Look-ups in named tables: a row name and a column name give one cell, copied from the table.

Pinugip =
         Bodat  Narepa   Leb   Kos  Mosin  Buko
Mima      5.23    3.61  4.32  2.87   5.28  3.61
Per       7.47    2.94  7.19  0.83   4.32  5.76
Nimopok   7.10    5.73  9.21  1.16   3.78  7.37
Ruf       6.11    4.74  7.06  2.05   2.54  6.04
Zem       5.96    5.10  6.74  1.68   2.56  6.08
Mif       3.80    3.06  3.37  4.04   5.12  3.05
Bobigaf   4.40    6.08  4.92  3.60   5.10  4.03
Lor       7.14    3.68  7.26  1.34   3.90  5.79

Lor, Kos => 1.34
Mima, Buko => 3.61
Nimopok, Kos => 1.16
Nimopok, Mosin => 3.78
Lor, Mosin => 3.90
Mif, Buko => 3.05
Mima, Bodat => 5.23
Bobigaf, Leb => 4.92
Zem, Kos => 1.68
Bobigaf, Bodat => 4.40
Lor, Leb => 7.26
Ruf, Kos => 2.05
Per, Buko => 5.76
Row with the largest Mosin: Mima

Table Bur
         Fof  Lodal  Riv
Dabob     32    214   51
Lopi      73    109   69
Nofeki    35     32   87
Zad       47     72   81
Tufilel  218    174  204
Karurem  230    191  202
Natani   206    185  205

Lodal of Nofeki is 32
Lodal of Dabob is 214
Fof of Natani is 206
Riv of Natani is 205
Fof of Zad is 47
Fof of Karurem is 230
Riv of Nofeki is 87
Fof of Tufilel is 218
Lodal of Lopi is 109
Lodal of Karurem is 191
Fof of Lopi is 73
Lodal of Natani is 185
Riv of Karurem is 202
Fof of Nofeki is 35
Riv of Zad is 81
Lodal of Zad is 72
Riv of Tufilel is 204
Riv of Lopi is 69
Fof of Dabob is 32

Table Meka
columns: Bugaziv, Sen, Fugo
Zabiti: [621, 833, 665]
Naba: [805, 809, 922]
Selemen: [803, 981, 792]
Nize: [201, 11, 253]

Naba, Bugaziv => 805
Zabiti, Fugo => 665
Selemen, Fugo => 792
Nize, Bugaziv => 201
Zabiti, Sen => 833
Nize, Sen => 11
Nize, Fugo => 253
Zabiti, Bugaziv => 621
Naba, Fugo => 922
Naba, Sen => 809
Selemen, Sen => 981
Selemen, Bugaziv => 803
Which row has the largest Bugaziv? Naba

Table Rol
	Bab	Dev	Bepifip
Ruv	79.996	58.138	-14.700
Kemes	74.288	-67.872	-42.052
Lakeb	56.399	-34.451	11.465
Kor	12.140	75.026	-1.879
Kotuga	-30.891	68.567	-15.209
Rog	-70.130	95.147	-34.194

Dev of Kor = 75.026
Bab of Ruv = 79.996
Bab of Lakeb = 56.399
Dev of Rog = 95.147
Bepifip of Kemes = -42.052
Bepifip of Rog = -34.194
Bepifip of Kor = -1.879
Bab of Kor = 12.140
Bepifip of Lakeb = 11.465
Dev of Lakeb = -34.451
Bab of Kotuga = -30.891
Dev of Kemes = -67.872

Guka:
        Gud   Rof  Beror  Mepat   Kug  Tibi  Mag   Naz   Gif   Fep
Dipeli  144  -687    260    319   285   119  459  -600   803  -795
Fedifo  144  -687    260   -247  -645   119  459  -145  -489   359
Sabo    144  -687    260   -247   285   119  687  -600  -489  -795

Sabo, Mag: 687
Sabo, Tibi: 119
Sabo, Fep: -795
Fedifo, Gud: 144
Fedifo, Beror: 260
Sabo, Rof: -687
Dipeli, Gud: 144
Dipeli, Kug: 285
Dipeli, Naz: -600
Sabo, Kug: 285
Fedifo, Kug: -645
Fedifo, Gif: -489
Fedifo, Mepat: -247
Fedifo, Naz: -145
Dipeli, Fep: -795
Dipeli, Tibi: 119
Fedifo, Mag: 459
Dipeli, Beror: 260
Fedifo, Tibi: 119
Row with the largest Mag: Sabo

Table Dal
fields: Pamule, Sovegu, Pak, Zokopa, Par, Depezar, Fefif
Zug: [1323, 2147, 6815, 6520, 7866, 2509, 3400]
Tuto: [3154, 521, 6928, 4750, 5970, 3957, 5299]
Sarorud: [5751, 2292, 7151, 4226, 7081, 2249, 2179]

What is the Par of Sarorud in Dal?
7081
What is the Zokopa of Sarorud in Dal?
4226
What is the Zokopa of Zug in Dal?
6520
What is the Pak of Tuto in Dal?
6928
What is the Depezar of Sarorud in Dal?
2249
What is the Pak of Sarorud in Dal?
7151
What is the Fefif of Sarorud in Dal?
2179
What is the Par of Tuto in Dal?
5970
What is the Par of Zug in Dal?
7866
What is the Zokopa of Tuto in Dal?
4750
What is the Depezar of Zug in Dal?
2509
What is the Sovegu of Zug in Dal?
2147
Which row has the largest Fefif? Tuto

Tisa =
,Kabape,Meti,Sulidif,Kunef,Povaz
Rim,5.86,-5.93,5.97,1.69,-4.32
Kagan,6.24,-6.42,6.32,2.06,-3.48
Voduv,5.29,-6.24,4.72,1.51,-2.96
Besun,6.48,-6.72,5.70,2.10,-2.77
Zav,6.29,-6.46,5.63,1.28,-3.10
Nen,6.91,-6.42,5.97,2.51,-2.91
Nof,6.58,-5.45,6.95,2.47,-3.24
Merelo,6.29,-6.24,5.14,2.33,-3.38
Kogevaf,6.58,-6.29,5.77,2.10,-3.71
Popako,6.91,-7.03,7.09,2.24,-4.46
Gageg,7.49,-5.80,5.14,3.24,-2.77
Vifov,6.44,-6.94,6.25,1.65,-3.66
Tez,5.81,-7.25,4.24,1.47,-3.57

Kagan, Sulidif -> 6.32
Popako, Meti -> -7.03
Voduv, Meti -> -6.24
Tez, Kunef -> 1.47
Kogevaf, Kabape -> 6.58
Tez, Povaz -> -3.57
Rim, Kabape -> 5.86
Besun, Meti -> -6.72
Tez, Meti -> -7.25
Rim, Kunef -> 1.69
Voduv, Sulidif -> 4.72

Tul =
cols = Radodek, Muz, Gez, Seb
Dunutik: [7.1, 5.0, 7.0, 8.0]
Biposu: [8.3, 2.4, 8.3, 1.3]
Safivu: [5.7, 3.6, 3.9, 2.0]
Mugakob: [1.8, 3.6, 5.1, 8.5]
Vadidid: [1.3, 3.2, 1.2, 7.5]

Vadidid, Radodek: 1.3
Biposu, Seb: 1.3
Mugakob, Gez: 5.1
Vadidid, Seb: 7.5
Biposu, Radodek: 8.3
Safivu, Muz: 3.6
Vadidid, Muz: 3.2
Dunutik, Radodek: 7.1
Safivu, Radodek: 5.7
Safivu, Seb: 2.0
Dunutik, Gez: 7.0
Biposu, Gez: 8.3
Biposu, Muz: 2.4
Mugakob, Seb: 8.5
Safivu, Gez: 3.9
Mugakob, Muz: 3.6
Dunutik, Muz: 5.0
Mugakob, Radodek: 1.8
Dunutik, Seb: 8.0
Vadidid, Gez: 1.2

Mon:
|  | Votek | Verogo |
|---|---|---|
| Beki | 3.80 | 2.68 |
| Gutani | 5.25 | 1.83 |
| Kav | 4.21 | 5.40 |
| Vuv | 1.67 | 0.05 |
| Rus | 1.86 | 3.64 |
| Pip | 0.66 | 3.76 |
| Nuteg | 4.81 | 2.07 |
| Sug | 2.17 | 2.09 |
| Vafo | 3.50 | 4.14 |
| Dotapaf | 2.26 | 9.17 |
| Mepak | 2.37 | 4.43 |
| Koz | 4.08 | 5.43 |

What is the Verogo of Koz in Mon? 5.43
What is the Votek of Gutani in Mon? 5.25
What is the Votek of Pip in Mon? 0.66
What is the Votek of Nuteg in Mon? 4.81
What is the Verogo of Gutani in Mon? 1.83
What is the Verogo of Vafo in Mon? 4.14
What is the Verogo of Nuteg in Mon? 2.07
What is the Votek of Rus in Mon? 1.86
What is the Votek of Mepak in Mon? 2.37
What is the Verogo of Sug in Mon? 2.09
What is the Votek of Dotapaf in Mon? 2.26
Which row has the largest Verogo? Dotapaf

Zub.tsv
	Sev	Doz	Pibokag	Bof	Menem	Pev	Vir	Lefu	Kekes	Segeg
Mukage	-43442	12577	30730	-40872	48532	43457	-23722	10754	-43145	44246
Tiguze	-62599	57650	24191	-64928	56666	19298	-6955	-52622	-60221	-50715
Mimiro	-63728	22389	39249	17511	22587	56683	54845	-5292	56393	39259
Fovel	-24944	-40352	-22330	-42673	48576	-31227	-54471	-13236	-53537	14870
Genug	-37236	41509	-57697	32851	30203	-12865	-40876	-50292	-44264	-46996
Ris	45991	-40256	-59324	-58862	-16512	-20536	-41605	4325	49156	42735
Gat	-7959	-60403	37143	-33062	11033	18614	7393	10362	-64618	-7809
Novovit	10660	-9002	50311	-30011	26017	34026	30788	-36811	110	-5960
Dutid	1723	-50972	-18519	-64291	4002	5332	24271	45976	-2679	-32088
Vulesi	-23367	-9863	4583	13990	-28588	25024	48759	5225	53086	-8453

Fovel, Segeg => 14870
Gat, Doz => -60403
Genug, Sev => -37236
Dutid, Menem => 4002
Tiguze, Kekes => -60221
Vulesi, Kekes => 53086
Gat, Pev => 18614
Tiguze, Lefu => -52622
Mimiro, Bof => 17511
Fovel, Lefu => -13236
Genug, Pev => -12865
Fovel, Kekes => -53537
Novovit, Vir => 30788
Vulesi, Pibokag => 4583
Mukage, Bof => -40872
Genug, Segeg => -46996
Mimiro, Sev => -63728
Ris, Pev => -20536

